A small network was shown many inputs. Here are its activations along a few directions, one row for each input.
Each table varies a few parts of the input and shows all the possible inputs, shuffled.
A made-up example of a description, with smaller parts first: one of 6 places along a line, together with either a single point or one of 9 places along a line or (one of 3 separate values, together with one of 5 places around a ring).
Shared parts are said once, and a part with two or three values counts as separate values.

Other details of the inputs shift rows strongly along two fixed directions, in all tables alike. That doesn't count.

Rows:
r1: [-1  1 -2 -5  6  2 -7  3 -3 -5 -5]
r2: [ 2  2  3  9 -8  1 12 -4 11 13  3]
r3: [-1  1  5  9 -5  1 12 -8  9 14 -2]
r4: [ 2  0  5 11 -8  2 10 -4  9 14 -1]
r5: [-2 -1 -5 -7  6 -2 -5  2  0 -9 -2]
r6: [ 4  1  5 10 -6  0 11 -7  8 13 -1]
r7: [ 2 -3 -4 -5  4  0 -6  6 -2 -6 -1]
r8: [-58  12  27 -15 -46 -45 -32 -17 -55  25  41]
r9: [ 1 -2 -6 -6  5  1 -6  3 -2 -5 -3]
r10: [ 1 -1 -3 -8  3 -2 -3  5  0 -9  0]
r11: [ 2 -1 -3 -7  5 -2 -3  5  1 -9  1]
r12: [ 3  2  1 10 -9  0 11 -6  9 13  1]
r13: [ 2 -2 -4 -5  4  0 -6  6 -2 -5  0]
r14: [ 2 -2 -5 -5  5 -3 -5  2 -1 -8 -1]
r15: [ 2  3  2  7 -9 -1 14 -7 11 10  1]
r16: [ 1 -1 -2 -5  4  2 -7  3 -3 -4 -4]
r17: [-1  1  5 10 -7  2 10 -4 10 14 -2]
r18: [ 2  1  1 10 -8  0 11 -6  9 13  0]
r19: [ 1 -3 -1 -6  6  1 -6  1 -4 -5 -4]
r20: [ 2 -1  1 -7  6  1 -4  5 -3 -6 -3]
r21: [ 1 -5 -5 -6  5  0 -4  4  1 -9 -1]
r22: [ -5   1  -4   2   7   5  -4   1  -9 -12   2]
r23: [ 3  0  0 -5  5  3 -5  6 -1 -5 -2]
r24: [ 3 -2 -1 -4  4  1 -7  6 -3 -5 -2]
r25: [-1  2  2 19 -6  5 13 -8  3  7  5]
r26: [ 2  2  0 -7  4  2 -5  4 -4 -5 -4]
r27: [ -2  -1  -5   3   6   6  -4   1  -9 -12   2]
r28: [ 3 -1  1 -6  7  1 -5  5 -2 -6 -2]
r29: [ 2 -1 -2 -4  4  1 -7  3 -3 -4 -4]
r30: [ -1   1  -4   3   6   4  -4   2 -10 -12   3]
r31: [ -1   3  -3   2   7   5  -3   2  -9 -12   4]
r32: [ 1 -2  2 10 -8 -2 12 -6 11 10  3]
r33: [ 2 -2  0 -5  7 -1 -6  2 -4 -5 -4]
r34: [ 4  0  0 -6  8  1 -5  3 -3 -6 -3]
r35: [ 3  0 -4 -7  5 -2 -4  2  0 -9  0]
r36: [-1  0  6  9 -5  1 12 -6  9 13 -1]
r37: [ 2  3  6  8 -9  3 12 -3  9 13 -1]
r38: [ 2 -1  2 10 -9 -2 12 -6 11 10  3]
r39: [ 3  0 -2 -4  4  1 -7  3 -4 -4 -3]
r40: [-1  1  1  9 -7  1 12 -4 11 13  0]
r41: [ 1 -1  1  9 -8  2 11 -5 10 13  1]
r42: [ 2  2 -1 -6  5  2 -7  4 -3 -5 -3]
r43: [ 0 -1  4 10 -8  3 10 -5  9 14 -1]
r44: [ -2   3  -2   1   5   5  -2   2 -11 -12   3]
r45: [  1   3   3   8 -10   1  13  -3  10  12   1]
r46: [ 1  0  1  9 -9 -1 12 -9 11 11  1]
r47: [ 3 -2 -5 -5  4 -3 -5  2 -1 -8  0]
r48: [ 2  1  1 -7  6  0 -4  3 -4 -6 -4]
r49: [-1  0 -6 -6  6  0 -5  4 -1 -6 -3]
r50: [ 1 -5  0 -5  6  1 -6  3 -3 -5 -3]
r51: [ 3  2 -4 -7  5  0 -5  4 -2 -6 -1]
r52: [ 1 -4  1 -4  6 -1 -6  4 -4 -5 -2]
r53: [-2 -3 -5 -7  6 -2 -4  4  1 -9 -1]
r54: [ 2 -3  1 -5  6 -1 -6  4 -4 -5 -2]
Description of these inputs: one of 6 places along a line, together with either a single point or (one of 2 separate values, together with one of 4 places along a line).
The inputs of r4 and r17 match in every part but the place on the line of 6. If r14 is changed in the same way as r4 into r17, which row does it become?
Answer: r5
The inputs of r37 and r43 match in every part but the place on the line of 6. If r20 is changed in the same way as r37 into r43, which row does it become?
Answer: r50
Which other rows agree with r42 in the place on the line of 6? List them by row number.
Answer: r2, r11, r23, r28, r31, r34, r35, r51
Which other rows agree with r38 in the place on the line of 6? List them by row number.
Answer: r6, r12, r13, r24, r30, r39, r47, r54
Which other rows does r33 become when the place on the line of 4 takes its other values? List them by row number.
Answer: r14, r18, r29

Rows:
r55: [15 -1 -6 27  3 22 21  1 12 -2 -1]
r56: [13 -6 -5  9  0  4 20 -5 24  7 -3]
r57: [ 20   4  -3   0  11  13   9  10  20  -3 -13]
r58: [-26   9  33  15 -42 -27   9 -25  -8  44  27]
r59: [15 -2  1  8 -3  1 22 -4 22  7 -5]
r60: [ 15  -3 -14   4  11  12   7   8  22  -4 -15]
r61: [-11  -4   7 -23   7 -12 -28   6 -29 -10   2]
r62: [ 19 -10  -6   4  14  13   7   2  19  -4 -19]
r63: [ 15  -2 -14  -1   8  10  11   6  22  -4  -8]
r64: [-10   3  -4 -29   3 -12 -25  12 -22 -20   5]
r65: [-32  17  21  31 -43 -17  13 -35 -22  36  33]
r66: [ 12   2   3   9   0  13  17   0  18  17 -12]
r67: [-12  -3  -4 -23   7  -4 -31   9 -22 -16  -3]
r68: [-19   1  -3 -12  16   1 -22   8 -33 -32   9]
r69: [-14  -8  -4 -20   9 -16 -30   7 -22 -17   5]
Describe the family of inputs behind these rows.
Answer: either one of 3 separate values or (one of 2 separate values, together with one of 6 places around a ring)
A walk changes only the place on the ring of 6. It starts at r62 and steps to r61. List the rest of the walk in order.
Answer: r58, r59, r56, r69
Which other rows does r66 become when the choice among 2 separate values takes its other values? List them by row number.
Answer: r61

Rows:
r70: [ -1  -4  -6  -3   6  -3  -8   4  -8 -15   5]
r71: [  0  -2  -5  -6   7  -2  -7   3  -8 -15   6]
r72: [ -7   1   8  16 -10   4   7  -8  -2  16   2]
r73: [ -2  -3   5   7 -13  -9   8  -6   9  15   5]
r74: [ -4  -1  -6  -7   5  -2  -7   4  -8 -15   5]
r75: [ -2   8   2  13 -14   2   9  -7   1  12   7]
r76: [  3  -1   2 -12   9  -3 -11   4  -7  -7  -6]
r77: [ -5   1   5   4 -15  -8  10  -7   9  14   5]
r78: [ -4  -1  10   8 -11   0   4  -5   4  21  -2]
r79: [ 48  -7 -23  19  30  37  40  11  52 -17 -28]
r80: [ -1  -3  -2  -2  10   4 -11   2 -13 -10  -3]
r81: [ -4  -2  -7 -13   5  -5 -11   5  -2  -7  -2]
r82: [ -1   5   2  -6   9   4  -7   5 -13 -12  -1]
r83: [ -3  -1  -9  -6   6   0  -7   3  -7 -15   2]
r84: [ -2  -1   9   8 -10  -3   5  -9   4  20  -2]
r85: [ -3   5   9  14  -8   0  10 -12  -1  12   4]
r86: [  2   2   4 -13   8  -1 -10   7  -7  -6  -5]
r87: [ -5   1   3   4 -14  -7   9  -8   9  15   3]
r88: [  3   2  -5 -13   3  -1 -12   9  -5  -6  -2]
r89: [ -5  -1 -10  -5   7   0  -8   3  -6 -14   2]
r90: [ -2   0   4 -12   6   2 -13   9  -9  -4  -5]
r91: [  0   0   6   5 -12  -8   9  -7   9  14   6]
r92: [  0  -3  -4 -14   5  -6  -7   7  -2 -10   1]
r93: [ -6   5  10  14 -10   5   9  -5  -1  14   4]
Describe the family of inputs behind these rows.
Answer: one of 2 separate values, together with either a single point or one of 5 places around a ring or one of 6 places along a line
The inputs of r77 and r74 match in every part but the choice among 2 separate values. If r73 is changed in the same way as r77 into r74, which row does it become?
Answer: r70
A walk changes only the place on the ring of 5. It starts at r76 and steps to r86. List the rest of the walk in order.
Answer: r90, r78, r84
Which other rows does r90 become when the choice among 2 separate values takes its other values? List them by row number.
Answer: r93

Rows:
r94: [-14   2  13  41 -19  14  26 -25   9  42  -6]
r95: [ 35   3 -16 -25  37  23 -14  32  -6 -47 -15]
r96: [  1  16  20  27 -27   1  42 -17  20  28  14]
r97: [  2  -4  19  16 -27 -17  33 -18  33  37   6]
r98: [ 10  -4  19  15 -31 -13  26 -15  27  44   6]
r99: [-26  -3  14 -33  -7 -42 -27  -9 -27  -2  15]
r100: [-36  -8 -16 -30 -23 -44 -28  -1 -16  -9  31]
r101: [-26  -3  14 -31 -14 -30 -43   2 -30  12   5]
r102: [ -3   0  15  44 -22  10  24 -16   8  39   6]
r103: [-24  -4  14  -4 -10 -16 -31  -4 -52  -7  25]
r104: [-42  -5 -19  -3 -15 -24 -25  -8 -36 -22  38]
r105: [ 28   4 -18 -24  39  27 -21  38  -4 -39 -20]
r106: [ -8  15 -13  29 -37  -3  42 -17  30  20  24]
r107: [ 44   8 -17  20  27  53  44  10  55   3 -47]
r108: [ 54   9 -14  21  32  39  55   2  57 -14 -31]
r109: [ 22 -11 -20  -9  47  30 -26  23 -11 -42 -30]
r110: [ 18 -15 -21 -38  42  13 -26  26  10 -27 -41]
r111: [ 30 -16 -18 -34  39   9 -28  35  10 -29 -28]
r112: [-33   0  13  -6   0 -22 -24 -17 -47 -14  23]
r113: [-28  17  15 -20 -15 -12 -34   4 -42   3  12]
r114: [ -4  -1  17  43 -19   2  37 -25  11  25  13]
Describe the family of inputs behind these rows.
Answer: one of 3 separate values, together with either a single point or one of 6 places along a line
